A small network was trained on made-up records. Each row is its average activation on records with the value named, seen along a few directions.
Values that are neighbours, or in one group, have similar rows; names and order tell nothing.
Strong random noise was added to every row along 6 fixed directions; ignore it. To show where, here is one row again and again, with new noise each time:
[  56  209 -217 -308   -4 -131  141  165 -187   30  129   22 -400  -68
 -143 -129]
[-190  313 -435  -33  177 -432  268 -259   70 -429 -204  582 -609  117
  313  162]
[ -28   -8  -43  126  -10   39  125 -348  -30 -280   31 -126   61   -2
  273  277]
[ 294 -211  -51 -504  456 -355  -30   58 -410  -29  -16 -299   55  -10
  125  209]
[-294  426 -126   82   83    3  183  -81   -4 -356 -224   36 -242 -304
  -31 -257]
[ 349 -163  543 -244   14 -133 -129    8   91  321  -34   37  410  197
 -474 -157]
[ 229 -328 -110 -173 -155 -136   14 -182 -123   44  365  168 -279  247
  296  529]
[ 226 -331  176 -246   36 -380 -124 -125   51  104   41  543 -203  292
   55  303]


G, 9 values:
g5: [ 133 -470  277  376 -178  214 -115   64  395   33  -42 -115  222 -186
   38    1]
g6: [-183  207 -254  126 -234  204  -65 -302  320  116  110  609 -180  270
   30 -228]
g7: [-267 -319  -69  272   37 -298 -156 -280  252 -197  -30  387 -336  -30
  200  413]
g1: [-227  215 -217  102 -211 -143  -11  110  171   15 -272  -21  -77  340
   20   45]
g9: [  96  506 -436  -87  363 -212  225  321  417  205  -34  703 -254  260
 -221 -429]
g4: [  -1 -413  -71 -117  185   -4   92  261  -77  -88   66   91 -317 -124
  506  188]
g8: [ 106 -362   63  147 -247  542 -488  279 -648  403  474 -429  211 -110
   57  218]
g2: [-401  273  315  427 -468  484  -19  -16  197 -157   77   29  -93 -456
 -273 -385]
g3: [-204  111  101 -133   40 -171 -108  332 -209  140 -416   55   82  -46
  -93 -115]
The values of G form a 3 by 3 grid.
Q: List every value one step from g2, in the order listed.
A: g6, g7, g4, g3
Each value of G is a pair of two hidden parts, and every pair occurs once (3 first parts, 3 second parts).
Q: g4 and g9 share the first part; g4 and g2 share the second. Which value has the first part of g2 and the second part of g9?
A: g6

W, 21 values:
w14: [-164  158  192   72 -232  136   47 -178 -149 -154   10 -330   96 -137
 -115  -19]
w3: [-149  -28   25  154 -459  467 -307  322 -302  352  308 -173 -129 -264
  -72  -42]
w2: [ -22  580 -430   86  464  -34  358 -168 -254 -764 -336 -220    4 -218
  383 -108]
w8: [ 199  101 -116   55   92 -222  133  -42  197   74   42   84  -81  170
 -286  -75]
w13: [ -84 -541   63  -13  -37  244 -447  285 -128  200  122 -103   97 -179
  144   89]
w16: [   3  183   -1  245   27   46  -81 -230 -152   61    0 -160  500  113
    1   70]
w9: [ 110  -64 -554   10   79  117  119  -86   66    8  247  -83  105  352
  236  151]
w12: [ 165 -227  259 -207 -428  141 -107  258 -316  274  248 -339   12   24
 -300   53]
w21: [ -94  -89  204  117  127   67   86 -101   44  -22 -210  571   18 -133
   92  -65]
w17: [ 394  -89  190   10 -187  162  158 -280  279  327  580  152  265  671
   26  357]
w5: [ -17  184 -208  -90  361 -351  236   -6  107 -221 -206   80 -157  -91
  109 -112]
w18: [ 261 -323   79  -17 -130 -245   25  -85  213  172  -14   44  235  545
  206  473]
w1: [-155  505 -253   31  -49  140  291  -61  371 -157  -10 -168   41 -282
 -249 -292]
w7: [ 191   97  -18  166  -58   31  315 -110  327  -41 -105 -321  275  215
  105  126]
w19: [ 206  -60 -191 -362  573 -251   90  132 -354 -152  -27 -100 -144  -87
  321  122]
w15: [ 203 -160  243   27  -39 -144  207 -108  206    7   86 -257  383   86
 -188 -207]
w4: [-225  -67  -14 -250 -124 -138 -186 -149   45  146   46  709 -560   93
   56  -17]
w11: [-121   16  -62   15   20   -8 -176  271  -29   79 -215   35   -6  -71
   33  -71]
w20: [ 169 -259  131  324  -42  266 -184 -273  -73    2  251 -570  345  -27
 -117  244]
w6: [-461  457  245  234 -347  192   12 -275  256 -126 -208  327 -216 -125
 -324 -473]
w10: [-304   36  285 -151   84   15 -192  524 -210 -114 -455 -256  -66 -541
 -278 -366]
The values of W form a tree with 4 forks.
Q: List every value one step from w9, in the order listed.
A: w13
Q: List every value one step from w19, in the order listed.
A: w2, w21, w17, w5
Q: List every value one step from w12, in the order listed.
A: w14, w10
Q: List every value one step from w4, in the order listed.
A: w6
Q: List every value one step from w3, in the order listed.
A: w16, w11

S, 9 values:
s3: [  90  610 -699 -185   40   51  455  281  -71   88  158  139 -321   79
   -3 -377]
s1: [ 160   53 -329   67 -481   33  312  -85  263   28  203 -229  -19  505
   40  138]
s6: [ -34  427   -7  -17 -232 -129  245 -161   50 -139   -1  443 -392  359
  -60  -15]
s4: [-268  123   20  480 -606  586 -259 -143   -5   92  255  -77   53 -172
 -148 -104]
s8: [  98  295  383 -157 -483   43   35  100  225  647  -14   24  409  371
 -814 -464]
s2: [ 164  290 -346   -7   82 -214  300 -124  498   53  109  309 -225  273
   44  118]
s5: [ 296 -102  339 -110  130 -280  106  -81   -7  -30 -152 -216  379   22
 -200   16]
s7: [ 215 -414 -181  -88  413 -294 -142  133 -197  100  -59 -101  276  308
  354  536]
s9: [ -21 -606  160  167   21   21 -116 -431  111 -202  323  424 -252   70
  338  406]
The values of S form a 3 by 3 grid.
Q: List every value one step from s6, in the order listed.
A: s8, s5
Q: List every value one step from s7, in the order listed.
A: s3, s1, s4
Each value of S is a pair of two hidden parts, and every pair occurs once (3 first parts, 3 second parts).
Q: s1 and s5 share the first part; s1 and s8 share the second. Which value has the first part of s8 and the second part of s5?
A: s6

K, 10 values:
k6: [  53 -381  -61    3  331  101  -91  -96  -34  -64   -8  -13  119 -102
  501  265]
k8: [-297  464  -50 -224  512 -123  -28  184 -434 -371 -522 -248  -88 -589
 -177 -611]
k9: [ 290  118 -184 -165 -475  151  257    2   10  143  570 -348 -134   57
 -173   80]
k2: [  88 -446   83  120 -564  229   79  -75  148  182  600  166 -505  -38
   87  253]
k5: [  71  485 -936   58  -36  -66  426   40 -227  -65  139 -355  -12  431
  192   96]
k3: [ 136 -117 -376   32  182   23  207  -31    3 -286  273  -89 -261  -31
  460  395]
k10: [-375  431 -113  780 -356  574  112 -345  497  -56   27   87  207   77
  -41 -173]
k4: [-333  147  224  499 -244  442   19 -417 -139 -315   19 -190  226 -196
  227  187]
k7: [-138 -207    1  154   -1 -167  126 -641  199 -521 -109  -53  234  258
  523  608]
k1: [-409  101  221  117  158  -98 -298  248 -122  -83 -651  -54  101 -357
  -10 -201]
The values of K form a line.
Q: Going along K from k4 by way of its neighbour k8, in what order are k6, k9, k2, k10 met?
A: k9, k2, k6, k10
Q: List every value one step from k1, in the order listed.
A: k5
